Each row below holds a small network's activations on one input, seen along a few directions.
Each table varies a few parts of the input and shows all the possible inputs, shuffled.
A made-up example of a description, with smaller parts first: one of 5 places around a ring, together with either a single point or one of 11 places along a line or (one of 3 separate values, together with one of 6 places along a line).
Shared parts are said once, and a part with two or three values counts as separate values.
In the rows, 128 means zero.

Other details of the inputs shift rows strongly along two fixed directions, in all tables alike. That doesn't count.

A family of inputs:
row 1: [171 122 152 169 130 142 120 136 119 176 126]
row 2: [167 117 152 172 140 141 127 127 119 181 124]
row 3: [ 41 147 100  81 127 117 171 124 139  29 105]
row 4: [141 102 104  69 147  83  90 119 146 104 157]
row 5: [139  99 102  74 145  80  91 112 147 103 160]
row 6: [ 76 166 146 147 110 173 175 142 118  92  88]
row 7: [ 73 166 150 151 124 174 191 142 118  98  78]
row 8: [135 110 101  72 123  93  83 114 143 109 165]
row 9: [ 53 149 111 169 133 144 205 135 119  89  78]
row 10: [ 58 153 106 166 111 145 188 140 115  80  83]
row 11: [ 64 150 110 164 126 140 191 148 118  77  80]
row 12: [166 128 150 171 116 150 115 134 117 182 127]
row 13: [157 112 115 177 127 125 119 134 114 178 129]
row 14: [153 115 116 178 127 136 128 123 119 195 133]
row 15: [161 128 150 162 122 150 120 118 121 183 134]
row 16: [152 115 112 182 120 128 120 131 116 182 130]
row 17: [ 77 160 149 152 130 163 188 141 123  96  82]
row 18: [165 130 152 162 119 158 114 130 116 185 131]
row 19: [ 54 153 103 103 120 124 166 143 129  33  96]
row 20: [ 83 164 144 146 107 168 175 148 119  86  86]
row 21: [162 130 153 163 122 154 118 124 122 188 132]
row 22: [169 120 154 168 141 146 125 134 119 184 122]
row 23: [156 115 114 181 122 131 120 132 114 184 129]
row 24: [135 109 101  68 128  88  89 103 148 105 168]
row 25: [170 124 152 173 132 143 121 137 117 177 123]
row 26: [158 110 116 184 136 122 124 134 116 181 127]
row 27: [ 74 160 147 142 123 163 184 133 122  91  86]
row 28: [150 125 140  44 125 113  78 112 150 103 167]
row 29: [151 109 117 176 145 124 131 126 121 191 128]
row 30: [167 126 152 175 123 147 115 137 115 179 124]
row 31: [141 105 100  75 128  79  80 115 142  96 163]
row 32: [168 129 151 173 117 155 118 136 114 184 125]
row 33: [155 117 137  59 124  99  73 118 144  93 162]
row 34: [ 54 160 110 164 119 158 199 138 117  90  80]
row 35: [165 122 155 160 140 146 125 128 123 187 127]
row 36: [169 122 152 171 130 139 118 135 119 175 126]
row 37: [150 111 117 170 138 130 126 125 120 193 130]
row 38: [ 64 150 110 175 125 141 192 147 117  86  78]
row 39: [ 67 159 135  66 110 139 147 127 138  30 115]
row 40: [138 121 122  35 140  70 104 115 138 119 197]
row 41: [168 120 153 166 140 146 127 133 120 182 122]
row 42: [134 107  99  65 123  87  81 108 144 100 169]
row 43: [148 109 117 184 143 125 134 125 121 195 126]
row 44: [150 119 140  40 133 109  81 113 152 103 164]
row 45: [138 102 104  57 145  81  90 113 153 106 165]
row 46: [148 119 141  55 133 111  84 114 149 113 160]
row 47: [164 119 152 162 138 140 125 121 124 184 131]
row 48: [169 127 153 172 124 148 116 138 113 179 123]
row 49: [ 75 157 133  70 108 132 143 132 139  27 114]
row 50: [163 130 152 160 122 157 121 125 121 187 132]
row 51: [ 55 157 109 165 118 154 194 136 119  94  84]
row 52: [159 143 171 146 136 137 144 131 105 203 154]
row 53: [ 61 156 108 165 111 152 190 147 115  82  80]
row 54: [137 109 100  53 125  89  76 114 147  98 170]
row 55: [143 102 101  76 135  74  84 114 146  95 164]
row 56: [167 119 153 169 140 143 123 132 120 183 123]
row 57: [169 126 152 169 122 148 116 138 115 177 125]
row 58: [137 109 101  60 124  93  81 115 145 102 168]
row 59: [ 41 150 102  89 128 123 173 131 138  38 101]
row 60: [137 105 105  60 138  90  90 112 148 111 163]
row 61: [153 116 141  41 140 101  82 115 155 102 165]
row 62: [ 77 152 136  75 123 123 149 132 140  24 111]
row 63: [151 123 138  40 119 112  72 116 148  97 169]
row 64: [ 60 148 111 171 135 144 198 144 117  89  75]
row 65: [155 112 115 183 127 123 118 133 114 180 128]
row 66: [141 101 104  66 146  83  91 118 148 102 160]
Each input here is: one of 2 separate values, together with either a single point or (one of 4 places along a line, together with one of 8 places around a ring).
Changing only the choice among 2 separate values turns row 58 into row 63. The same change can be made to row 4. Which row results? -> row 22
Changing only the choice among 2 separate values turns row 52 into row 40. The same change can be made to row 44. Which row results? -> row 60
Change only the place on the line of 4 in row 38. List by row number the other rows that result. -> row 11, row 26, row 55
Change only the choice among 2 separate values in row 38. List by row number the other rows that result. -> row 36
Change only the place on the ring of 8 in row 47. List by row number the other rows that result. -> row 2, row 15, row 27, row 33, row 39, row 49, row 62
Change only the choice among 2 separate values in row 10. List by row number the other rows that result. -> row 49
Change only the place on the line of 4 in row 28. List by row number the other rows that result. -> row 15, row 21, row 50
